A small network was shown many inputs. Here are its activations along a few directions, one row for each input.
In each table, some parts of the input vary, and every possible input appears once, in random order.
A made-up example of a description, with smaller parts first: ring(5) and (point or line(11) or (values(3) and line(6))).
Shared parts are said once, and a part with two or three values counts as separate values.
In the rows, zero is written as 128.

Other details of the inputs shift rows strongly along two fixed directions, in all tables alike. That doesn't count.

A family of inputs:
r1: [127 149 114 149 127 140 137 164 116 102 142]
r2: [123  88  99  81 159 128 114 133 168 175  95]
r3: [138 126 124  82 106 124  93 111 121  89 141]
r4: [133 124 125 144 139 130 121 140 112  77  99]
r5: [128 130 136 122 113 136  77 163 119  78 145]
r6: [124  91  59  89 134 135  79 150 149 100  99]
r7: [110 126 188  82 128 125  94 135 128 175 148]
r8: [124 162  97 116 135 125 190 125  97 145 136]
r9: [121 120 162  89  95  91  43 112 158  76 128]
r10: [141 125  70 195 123 141 168 129 139  77 139]
r11: [139  67 162 122  97 138  55  96 179  85 143]
r12: [ 92 156 125 119 136 129 142 127  84 191 155]
r13: [117 134 151  68 117  95  87  94 118 124 121]
r14: [155 153 113 171 132  97 188 132 144 140 112]
r15: [114 128 165  51 121 151  79 122  93 156 148]
r16: [149 110 137 140 150 152 151 139 123 115 121]
r17: [125 100 133 128 110 143  52 135 117  77 147]
r18: [132 100 136 104  92 146  59  93 158 105 160]
r19: [163  97 109 215 138 134 133 146 135  79 101]
r20: [142 128  83 199 135 117 162 114 148  79 114]
r21: [101 142 163 107 129 103  86 146 112 129 121]
r22: [115  75  96  77 133 106  28 136 168  84  69]
r23: [105 129 155 126 147 136 152 114 117 212 146]
r24: [117 157  89 144 131 120 177 110 114 163 154]
r25: [149 133 102 183 135 107 181 108 137 150 116]
r26: [116 138 111 134 121 147 157 107 132 168 155]
r27: [137 123 117 138 125 115 130 120 132  67 103]
r28: [164 126  94 140 122 157 158 120 141  83 133]
r29: [117 147 150 129 139 128 172 135 138 179 142]
r30: [127 137 119 162 133 102 180 108 124 181 117]
r31: [123 145 123 139 158 119 155 140  89 124 102]
r32: [143 128 116 131 134 171 144 141 112 107 133]
r33: [114 125 121 172 141 125 124 132 120 110 115]
r34: [154 117 125 126  95 147  93 127 172  70 151]
r35: [136 147 127 140 146 113 184 126 100 163 101]
r36: [145  74 149 157 126 154  77 128 155  85 133]
r37: [152  75 163  95 103 139  70 105 164  69 128]
r38: [109 119 152 126 134 134 139 105 133 187 147]
r39: [159 105 140 143 133 125 109 140 114  89  94]
r40: [167 114  87 164 121 170 164 133 148  53 125]
r41: [114 105 143 144 127 121  67 127 123  89 118]
r42: [144 121 107 175 143 134 188 105 156 151 140]
r43: [113 162 113 103 137 130 166 130  85 154 139]
r44: [116 129 145 137 128 107 133 109 115 181 121]
r45: [106 137 134 118 134 154 127 122 102 183 157]
r46: [155 133  83 172 146 155 166 162  99  66 121]
r47: [147 125 122 158 159 155 193 139 121 136 119]
r48: [141 137 114 126 101 121 107 136 148  73 149]
r49: [116 137 166 115 137 131 142 141 132 178 142]
r50: [ 97 150 158  59  95 103  81 122 121 149 161]
r51: [ 91 171 149 120 143 100 147 146 101 178 123]
r52: [129 150 107 126 141 144 160 146  86 125 132]
r53: [121 125 182  80  94  87  69 115 143 145 124]
r54: [118 125 110 166 127 111 139 111 138 105 118]
r55: [114 160 153 124 131  94 157 134 115 191 118]
r56: [123  76  96  44 120 151  32 132 166 123 109]
r57: [106 158 136 105 115 123 118 143 114 134 151]
r58: [109 159 141 102 120 143 138 137 125 167 157]
r59: [124 137 159  82 123  94 131 102 107 178 112]
r60: [113 146 137 142 127 107 121 142 134 104 118]
r61: [161 121 123 163 127 130 160 129 177 101 135]
r62: [140 131 149 150 126 112 121 151 129 126 110]
r63: [157  99 146 105 121 134 114 102 155 100 131]
r64: [135 120 148 130 119 125 139 127 167 127 139]
r65: [100 149 133 116 136 152 144 119 100 206 158]
r66: [122 128 157  95 140 136 151 113 118 169 133]
r67: [150  79  80 122 145 109  95 147 167 114  58]
r68: [150 149 118 133 141 101 189 110 113 164 107]
r69: [104 139 129 117 124 151 135 112 117 180 159]
r70: [120 157 123 119 117 139 163 133 139 156 153]
r71: [118 128 149 140 134 111 127 119 107 184 119]
r72: [111 158 144 106 126 149 135 146 115 172 155]
r73: [ 92 138 139  97 116 124  97 112 103 161 159]
r74: [121 122 190  89 112  98  57 138 119 146 120]
r75: [131 137 152 112 140 113 138 128  93 169 104]
r76: [128 153 122 142 136 156 157 160 119 142 148]
r77: [142 133 103 189 123 113 151 146 161  48 108]
r78: [129 125  92 209 141 130 158 131 137  78 109]
r79: [128 135 119 142 139 122 143 130 114  91 103]
r80: [158 129  87 170 136 175 179 142 130  75 125]
Each input here is: ring(5) and (point or (values(3) and line(5))).
The inputs of r39 and r46 match in every part but the ring(5) part. If r62 is changed in the same way as r39 into r46, which row does it become? -> r1
The inputs of r16 and r31 match in every part but the ring(5) part. If r36 is changed in the same way as r16 into r31, which row does it become? -> r41
The inputs of r27 and r8 match in every part but the ring(5) part. If r4 is changed in the same way as r27 into r8, which row does it become? -> r52
Change only the values(3) part in r79. List by row number the other rows that result. -> r60, r78
Change only the line(5) part in r49. List by row number the other rows that result. -> r7, r29, r61, r64
A walk changes only the ring(5) part. It starts at r64 and steps to r53. List the rest of the walk in order. -> r77, r50, r70

A family of inputs:
r81: [134 123 102 166 161 110 203 134 135 158  95]
r82: [114 162  78 161 141 137 199 138 108 148 136]
r83: [139 125 148 102 111 113  91 122 134 100 129]
r84: [134 107 152  72 102 147  56 128 144  91 133]
r85: [123 116 144 124  99 117  67 123 131  75 127]
r86: [148 120 107 171 143 141 152 152 116  91 108]
r87: [ 98 142 132  74 142 135 133 131  87 194 141]
r88: [151  85 129 140 131 118  93 122 178  70  97]
r89: [116 107 142  99 124 108  84  99 151 169 112]
r90: [117 166 101 174 148 124 185 148 108 138 121]
r91: [170 107 103 184 108 134 116 139 152  15 112]
r92: [129 107 183 129  85 162  70 110 151 109 170]
r93: [109 126 141  96 137  82 135 115 115 214 111]
r94: [ 83 160 128  83 134 128 127 128  98 190 148]
r95: [146 122  98 156 138 162 159 144 126  92 119]
r96: [137 148  84 170 161 110 205 140 129 201  97]
r97: [136 114 102 164 144 117 163 114 159 117  99]
r98: [149 134  90 140 132 142 159 141 138  98 133]
r99: [129 115 166  98 117 127  80 121 115 113 118]
r100: [158 101 157 158 105 161  97 102 146  68 179]
r101: [119 133 185 119 103 131 122 120 136 152 180]
r102: [ 99 140 137  77 136 130  92 136 107 161 146]
r103: [101 157 126  72 120 118 139 113 102 185 150]
r104: [102 145 154  94 138 109  97 133  99 160 134]
r105: [159 139 110 176 141 136 176 146 133  90 103]
What do these inputs look like to the network? -> values(3) or ring(6) or (values(2) and ring(8))
A walk changes only the ring(6) part. It starts at r88 and steps to r81. List the rest of the walk in order. -> r93, r96, r89, r97
List by row number the other inputs of the same sort as r100. -> r92, r101

A family of inputs:
r106: [117 155 129 129 128 107 171 108 137 174 164]
r107: [180 117  59 166 165 142 173 138 147 103  73]
r108: [116 106 137  65 112 155  82 126 119 136 147]
r109: [159 120 159 144  89 129  88 131 140  63 128]
r110: [130  88 180  70 132  90  77 130 151 128  95]
r111: [125 104 140 137 131 157  71 146 130  57 128]
r112: [121  95 136 102 125  82  93  97 128 100  94]
r113: [148 124 153 138  93 114  91 121 157  73 139]
r114: [116 141 138 112 125 137 183 107 120 220 150]
r115: [124 110 187 105 112 134  89 117 139 176 155]
r116: [105 155 100  93 137 138 165 119 108 174 148]
r117: [152 157  87 171 134 146 172 169 103  68 115]
r118: [123 167 101 129 128 124 158 149 110 115 131]
r119: [128  91 116 125 122  91  63 133 128 140 106]
r120: [136 145  89 188 148 156 172 154  92  86 115]
r121: [ 87 165 191  90 125 110 131  91  82 226 146]
r122: [126 125 130 121 114 130 141  91 145 156 153]
r123: [134 132 104 157 153 160 170 163 117 137 136]
r124: [134  95 172 158 122 141  75 118 153  77 139]
r125: [ 97 143  95 141 150 114 156 133 150 173  79]
r126: [129 154  83 145 142 130 165 146 131 106 147]
What do these inputs look like to the network? -> values(5) or (values(2) and ring(8))
A walk changes only the ring(8) part. It starts at r121 and steps to r124. List the rest of the walk in order. -> r115, r114, r122, r106, r113, r109

A family of inputs:
r127: [135 148  89 165 159 128 210 148  95 147  97]
r128: [129 156  63 157 149 111 205 136 119 153 112]
r129: [111 138 154  99 115 138  97 137 107 113 169]
r130: [167 129  46 224 141 124 191 156 145  47  94]
r131: [ 88 163 170  87 113 131 109 102  89 178 168]
r132: [158 112  93 180 124 170 136 159 144  25 153]
r133: [131 146  93 131 151 115 193 121 134 164 115]
r134: [106 134 161  96 145 102 119 114 106 213 127]
r135: [148 118  97 174 118 178 137 128 144  65 148]
r136: [121 120 162 109 112 143 109 119 131 137 177]
r137: [157 138  71 188 146 122 191 148 138  75  96]
r138: [120 112 163  70 112 101  78  96 147 153 126]
r139: [105 136 180  98 115 127 109 116 113 161 179]
r140: [ 99 102 193  67 103 104  23 113 142 154 128]
r141: [111 159 136 117 147  91 185 107 117 205 123]
r142: [148 118 171 125  86 142  59 132 138  55 147]
r143: [ 99 125 181  70  95 145  68  90 119 161 175]
r144: [117 157 100 143 130 163 165 130 105 129 154]
r145: [109 153 110 113 163 122 195 124 122 201 115]
r146: [133 149  94 180 144 100 204 121 132 160 115]
r147: [ 97 169 119 108 162 109 188 135  97 197 111]
r148: [156  99 157 104  82 159  47 128 159  56 153]
r149: [ 93 158 151  80 124  75 122 103 102 205 129]
r150: [147  88 123 100 105 124  50 125 161  43 111]
r151: [104 163 103 109 164 118 195 135 107 192 110]
r152: [152  92 127 165 124 133  90 139 164  23  96]
r153: [171  99  66 203 158 154 167 154 153  76 100]
r154: [123 142 177  87 101 135 109 114 123 172 164]
r155: [117 128 157  86 118  91  87 108 129 133 119]
r156: [132  75 157 110  99 131  28 126 172  88 117]
r157: [169 118  76 217 140 177 192 158 152  49 152]
r158: [ 97 164 127 135 151 105 174 140 103 206 114]
r159: [155  77 143 142 119 128  40 138 147  43 106]
r160: [129  82 168  87 107 127  44 110 167  92 117]
r161: [116 137 112 138 137 122 134 154 120 135 108]
r162: [134 132 113 151 152 127 196 123 117 178 108]
r163: [176 101  65 204 150 156 188 146 149  67  91]
r164: [137 134  98 154 158 125 157 152 107 135 107]
r165: [113 185 129 102 131 137 184 136  90 197 156]
r166: [107 155 135 132 159 108 193 120 120 198 114]
r167: [165  65 116 129 109 148  51 139 153  15  96]
r168: [135 167 141 158 127 135 193 132 114 166 153]
r169: [ 89 124 168  12 101  86  45  84 126 205 142]
r170: [108 174 109 147 135 151 182 131  89 148 153]
r171: [129  97 154  99 128 122  74 117 136 151 124]
r172: [117 127 133 102 118  97 119 103 138 177 130]
r173: [166 108  98 211 145 138 186 138 140  84  94]
r174: [131 117 150 150 104 155  99 112 133  87 157]
r175: [ 99 118 144  66 118 119  60 132 125 152 120]
r176: [ 98 131 197  67 102 123  56 115 108 137 179]
r177: [142 149 135 136 111 145 130 148 117  97 144]
r178: [146 102  90 169 134 146 128 150 163  86 103]
r179: [110 158 135 121 153 106 187 123  83 206 110]
r180: [164  64 112 136 118 146  36 147 158  20 104]
The inputs of r153 and r164 match in every part but one. If r169 is changed in the same way as r153 into r164, which row does it become? -> r130
What do these inputs look like to the network? -> ring(6) and (values(3) or line(6))
Which other rows agree with r150 in the ring(6) part? List them by row number. -> r128, r132, r144, r151, r165, r167, r175, r180
Which other rows agree with r173 in the ring(6) part? List them by row number. -> r134, r139, r140, r141, r146, r166, r168, r174
Change only the values(3) part in r142. List by row number the other rows that result. -> r131, r176
